A small network was shown many inputs. Here are its activations along a few directions, one row for each input.
Each table varies a few parts of the input and shows all the possible inputs, shuffled.
Descriptions start from the smaller parts, as in this example, which fits no table here: one of 6 places along a line, together with either a single point or one of 9 places along a line or (one of 2 separate values, together with one of 8 places around a ring).
Shared parts are said once, and a part with two or three values counts as separate values.
(in the rows, 128 means zero)

Other details of the inputs vary at random and push rows far along two fixed directions, the same in every table; ignore that.

Rows:
r1: [101 144 148 157 142 134 143 104 124 126 123]
r2: [116 133 136 151 121 127 119 118 129 116 118]
r3: [122  97 122  95 133 117 141 134 118 121 128]
r4: [143  92 116 156 122 115 119 123 129 113 125]
r5: [121 127 129 157 142 121 148 117 136 139 115]
r6: [146 106  91 138 142 113 133 146 134  94 124]
r7: [107 147 183 127 141 146 159 115 127 156 124]
r8: [160 183  93  83 116 133  97 170 147 135 144]
r9: [128  86 123  94 121 118 124 134 113 110 127]
r10: [160 191 103  95 127 155 105 167 140 120 157]
r11: [ 86 146 164 156 117 126 123  97 124 146 105]
r12: [156 200  65 116 117 119  84 163 159 131 133]
r13: [113 138 143 167 141 129 146 106 134 154 121]
r14: [132 117 149 125 140 139 152 126 126 149 136]
r15: [ 86 142 143 152 129 124 136  93 124 152 117]
r16: [169 178 105  93 109 146  86 168 142 116 151]
r17: [115 127 164 126 125 136 140 115 122 164 131]
r18: [137  89 105 141 118 101 117 128 129 116 110]
r19: [108 150 166 175 136 139 145 101 129 145 119]
r20: [152  96 106 103 139 133 139 145 118 103 148]
r21: [ 95 135 164 116 127 140 144 105 114 157 131]
r22: [137  87 112  94 131 112 140 149 124 116 125]
r23: [100 147 182 126 139 155 152 107 114 139 136]
r24: [138  90  96 144 130  99 130 130 134 128 118]
r25: [116 248 126 145 104 165  75 115 141 150 149]
r26: [141  87 104  99 144 125 151 140 121 113 139]
r27: [106 136 186 128 112 142 129 106 116 160 122]
r28: [104 141 144 162 139 138 142 100 122 131 128]
r29: [ 88 145 151 153 130 120 138 104 129 149 107]
r30: [128  92 106 137 127 111 122 124 124  92 121]
r31: [139  83 124 106 122 131 128 132 112 103 140]
r32: [159  86 126 120 139 131 144 144 122 117 143]
r33: [113 227 147 104 100 168  85 120 128 166 151]
r34: [148  79 125 110 116 119 121 137 119 127 131]
r35: [ 86 155 153 155 145 134 150  96 128 145 117]
r36: [120  92 101 129 123 101 117 123 123 104 112]
r37: [140  96 118 152 121 114 122 126 130 108 119]
r38: [103 139 190 123 115 139 130 110 118 154 117]
r39: [156 185 108  93 109 153  87 162 138 118 153]
r40: [105 153 170 170 139 136 146 104 131 140 115]
r41: [179 199  92  92 102 155  73 171 146 125 162]
r42: [118 124 150 113 143 137 156 130 125 135 128]
r43: [117 140 184 132 138 149 152 119 122 140 130]
r44: [135  94  98 140 130  98 133 132 135 123 112]
r45: [146  89 107 142 125 105 121 137 133  94 115]
r46: [138  82 119  95 120 115 124 146 118 109 123]
r47: [129  97  90 137 146 111 145 125 129 112 124]
r48: [139  94 127 106 127 117 141 139 125 133 126]
r49: [119 115 135 158 116 116 116 109 127 142 115]
r50: [ 89 137 150 154 117 127 120  90 118 145 115]
r51: [101 134 180 121 122 150 133 106 112 132 134]
r52: [139  88 101 134 121  95 116 136 132 106 106]
r53: [151  92 103 156 141 115 136 133 131 111 128]
r54: [174 205  83  90 124 152  99 173 152 140 159]
r55: [156  90 127 116 138 130 147 146 123 112 137]
r56: [103 138 161 115 143 144 156 114 120 142 132]
r57: [123  93  87 125 135  96 132 131 129 107 115]
r58: [144  97  94 137 147 102 145 142 140 108 113]
r59: [146 201  73 124 133 133 103 157 155 126 137]
r60: [155  80 131 118 120 129 126 138 120 114 140]
Description of these inputs: one of 2 separate values, together with one of 5 places around a ring, together with one of 6 places along a line.
Question: Changing only the choice among 2 separate values turns r52 into r38. The same change can be made to r53. Which row results?
Answer: r32
Question: Changing only the choice among 2 separate values turns r43 into r40. The same change can be made to r51. Which row results?
Answer: r30
Question: Which other rows does r48 become when the place on the ring of 5 takes its other values? List them by row number.
Answer: r27, r41, r54, r55
Question: Which other rows does r47 become when the choice among 2 separate values takes its other values? List them by row number.
Answer: r26
Question: A walk changes only the place on the ring of 5. It starts at r29 and steps to r59. List the rest of the walk in order.
Answer: r6, r2, r11
Question: Which other rows does r12 become when the place on the line of 6 takes its other values? List them by row number.
Answer: r15, r24, r29, r44, r57
Question: Which other rows does r19 become when the choice among 2 separate values takes its other values? List them by row number.
Answer: r55
